A small network was shown many inputs. Here are its activations along a few directions, one row for each input.
In each table, some parts of the input vary, and every possible input appears once, in random order.
A made-up example of a description, with smaller parts first: ring(8) and (point or line(11) or (values(3) and line(6))).
Shared parts are said once, and a part with two or three values counts as separate values.
(in the rows, 128 means zero)

Rows:
row 1: [141 122 156 185 200  89 127 112 181 109  69  90]
row 2: [173 143 177 207  99 114 116 185  62 161 129 175]
row 3: [173 126 211 183 118 116  85 149  72 171 127 169]
row 4: [ 76 100 139  60  39 178 148 108 164 100  97 170]
row 5: [169 160 124  85 142 107 108 112 163  79 202 111]
row 6: [169 163 135  78 131  97 127 107 146  86 188  95]
row 7: [142 141 132 206 171  81 171 137 152  99  59  79]
row 8: [180 158 110  78 122 114 129 112 136  73 180  91]
row 9: [ 85  59  59 116 176 125 130 106  77 164 161 121]
row 10: [ 72 110  53 107 190 173 124 124  79 182 170 115]
row 11: [177 172  92  90 103 102 127 131 154  84 182  88]
row 12: [140 126 170 182 189  82 148 104 163 116  56  75]
row 13: [ 66 107 158  58  50 158 142  99 173 111  99 178]
row 14: [ 74 117 117  70  20 164 144 122 179 111  98 173]
row 15: [ 94  74  23 125 148 130 137 133  87 171 157 114]
row 16: [173 123 210 192 127 127  76 162  94 173 146 181]
row 17: [ 49 154 146  51  60 209 122 108 173 116 104 173]
row 18: [155 213 128  70 147 146 115 119 149  94 196  84]
row 19: [185 123 192 180 110 133  95 156  65 164 121 164]
row 20: [ 68 123 120  75  36 148 168 136 160 100  93 185]
row 21: [ 88  81  28 133 160 117 164 143  68 161 156 131]
row 22: [182 139 168 190  94 119  89 169  79 175 122 166]
row 23: [152 140 128 189 166  86 152 124 171 122  53  71]
row 24: [ 84  57  57 125 185 136 120 120  99 167 179 134]
row 25: [129 171 155 174 205 126 122 123 165 118  60  64]
row 26: [153 124 151 180 182  99 158 110 157 110  51  70]
row 27: [ 95  56  45 118 166 146 144 115  71 160 160 113]
row 28: [160 178 210 170 133 161  77 170  76 188 132 159]
row 29: [170 178  91  99 115  90 144 139 132  67 180 104]
row 30: [ 66 105 152  63  58 167 131 104 194 111 112 197]
- What do these inputs look like to the network? => values(5) and (point or line(5))
- The inputs of row 25 and row 10 match in every part but the values(5) part. If row 26 is changed in the same way as row 25 into row 10, which row does it become? => row 27

Rows:
row 31: [ 74  73 127 144 208 115 148  66 207 109  46  74]
row 32: [180 209 119 154 231 138 103 141 147 114 165  64]
row 33: [215 116 140 210 136  94  91 147  88 171 107 107]
row 34: [ 79  66 115 109 118 184  88 110  62 195 201 210]
row 35: [197 132 192 186 174 115 141 139  67 133 103  85]
row 36: [115 130 237  96  54 173  72 147 141 134 126 209]
row 37: [ 66 110  47  91 113 172 155 133  88 184 123 157]
row 38: [167  96 145 250 158  68 138 180  95 148 108 164]
row 39: [ 67 104  17 101 112 152 166 108 110 110 159 109]
row 40: [107 165 153  90  49 146 157 139 196  78  98 117]
row 41: [101 173 170  94  49 164 134 157 163 125  58 165]
row 42: [147 177 146 178 180  65 104 134  97 149 145  77]
row 43: [164 159 156  52  69 100 151  88 207  56 149 142]
row 44: [112  82  28  37 141 105 143 102 124  86 203 112]
- What do these inputs look like to the network? => point or line(5) or (values(2) and line(4))
- Which other rows does row 41 become when the values(2) part takes its other values? List them by row number. => row 37
- Which other rows does row 37 become when the line(4) part takes its other values? List them by row number. => row 34, row 39, row 44

Rows:
row 45: [ 92 131 122  45  73 169 122 112 143 120 148 170]
row 46: [161 129 133 183 186 117 114 147 105 146 133 120]
row 47: [162 140 163 166 126 110 110 134 156 128  97 121]
row 48: [161 136 153 168 130 123 133 140 107 136  94 114]
row 49: [ 71 101 101  72 105 177 122 109 128 142 150 149]
row 50: [101 141 116  60  38 146 151 128 165  88 142 167]
row 51: [132 136  74 109 190 105 150 102 147  98 147  56]
row 52: [132 169 204 149 118 126 123 131 164 112  80 133]
row 53: [169 114 165 164 143  97 119 131 104 135 135 124]
row 54: [158 137 121 186 170 105 110 157  67 168 152 115]
row 55: [ 69  73  54 106 129 133 155 116 123 135 129 139]
- What do these inputs look like to the network? => point or line(4) or line(6)
- A walk changes only the line(6) part. It starts at row 54 and steps to row 46. List the rest of the walk in order. => row 53, row 48, row 47, row 52
